A small network was shown many inputs. Here are its activations along a few directions, one row for each input.
Each table varies a few parts of the input and shows all the possible inputs, shuffled.
A made-up example of a description, with smaller parts first: values(2) and (point or line(9) or (line(4) and ring(8))).
Shared parts are said once, and a part with two or three values counts as separate values.

Other details of the inputs shift rows strongly along two fixed directions, in all tables alike. That doesn't count.

Rows:
x1: 0.25; -0.29; -0.46; 0.01; -1.55; -1.68; 2.19; -0.46; -0.38; 1.36; -5.84
x2: 0.50; 0.40; -0.43; 0.95; 0.65; -0.32; 0.40; 5.40; -2.40; -1.90; 8.34
x3: -1.18; -1.46; 0.25; 0.96; 0.95; 0.88; -0.79; 4.49; -0.57; -1.73; 5.44
x4: 0.69; 0.14; 0.15; 0.12; -0.14; 0.02; -1.96; -0.07; 0.59; -0.64; 1.62
x5: 2.16; 1.64; -1.14; 1.56; -2.17; -4.42; 4.06; 1.86; -2.50; 1.72; -1.31
x6: 3.03; 2.85; 0.55; 4.45; 3.51; -3.29; 2.07; 1.89; 4.98; 3.96; 7.53
x7: -1.87; -1.04; 0.78; -1.58; 1.08; 3.76; -2.56; -0.81; 0.05; -2.14; 2.67
x8: 0.46; 0.35; -0.97; 0.26; -1.90; -2.54; 2.91; -0.79; -0.60; 1.86; -7.47
x9: 2.71; 2.40; -1.54; 2.88; -1.09; -4.91; 3.50; 5.68; -3.24; 0.50; 5.46
x10: 0.24; -0.07; -0.13; -1.12; -1.30; -0.24; 0.45; -2.82; -0.17; 0.73; -4.68
x11: -3.41; -2.69; 0.97; -2.94; 0.52; 4.64; -1.09; -3.19; 0.17; -1.17; -3.44
x12: -0.48; -0.52; 0.45; -2.56; -0.34; 2.33; -2.24; -4.65; 1.30; -0.35; -5.50
x13: -0.03; 0.20; 0.12; 0.54; -0.16; -0.20; -0.51; 0.61; -0.77; -0.51; 2.49
x14: 2.00; 1.81; -0.70; 2.34; -1.18; -3.83; 0.05; 0.57; -0.27; 1.09; 0.37
x15: 3.41; 2.59; -1.87; 2.52; -3.45; -7.23; 5.86; 1.41; -2.71; 3.37; -4.56
x16: -4.75; -4.18; 1.75; -1.54; 3.18; 6.73; -4.47; 2.27; 0.83; -4.00; 6.50
x17: 0.44; 0.30; -0.83; 0.35; -1.05; -1.87; 1.82; 0.95; -1.09; 0.65; -3.39
x18: -1.29; -1.24; 0.91; -1.58; 2.04; 4.22; -3.63; 1.99; -0.65; -3.60; 8.17
x19: -1.16; -1.00; 0.50; -1.93; 0.93; 3.20; -2.36; -0.52; -0.29; -2.12; 2.20
x20: 2.09; 2.31; -0.89; 1.64; -1.74; -3.83; 0.67; -1.23; -0.13; 1.67; -3.44
x21: -1.75; -1.75; 0.96; -2.65; 0.89; 4.26; -2.73; -1.84; 0.18; -2.11; 1.16
x22: -3.58; -2.76; 0.81; -2.02; 1.08; 4.32; -1.81; -1.27; 0.71; -1.58; -2.70
x23: 0.73; 1.32; 1.23; 1.00; 3.95; 1.03; 0.68; -3.52; 6.61; 3.64; 0.89
x24: 0.46; 0.27; -0.07; -1.02; -0.72; 0.21; -1.43; -2.89; 0.87; 0.14; -3.97
x25: 2.25; 1.39; -0.55; 1.87; -1.10; -3.30; -0.29; 1.28; -0.23; 0.57; 1.41
x26: -1.92; -0.96; 0.16; -2.49; -0.88; 2.08; 1.20; -4.34; -0.27; 0.57; -7.96
Description of these inputs: values(2) and (point or (values(3) and line(4))).
- The inputs of x22 and x16 match in every part but the values(2) part. If x7 is changed in the same way as x22 into x16, which row does it become? => x13
- Which other rows does x19 become when the line(4) part takes its other values? List them by row number. => x8, x9, x24
- Which other rows does x19 become when the values(2) part takes its other values? List them by row number. => x10
- Which other rows does x15 become when the values(3) part takes its other values? List them by row number. => x5, x11
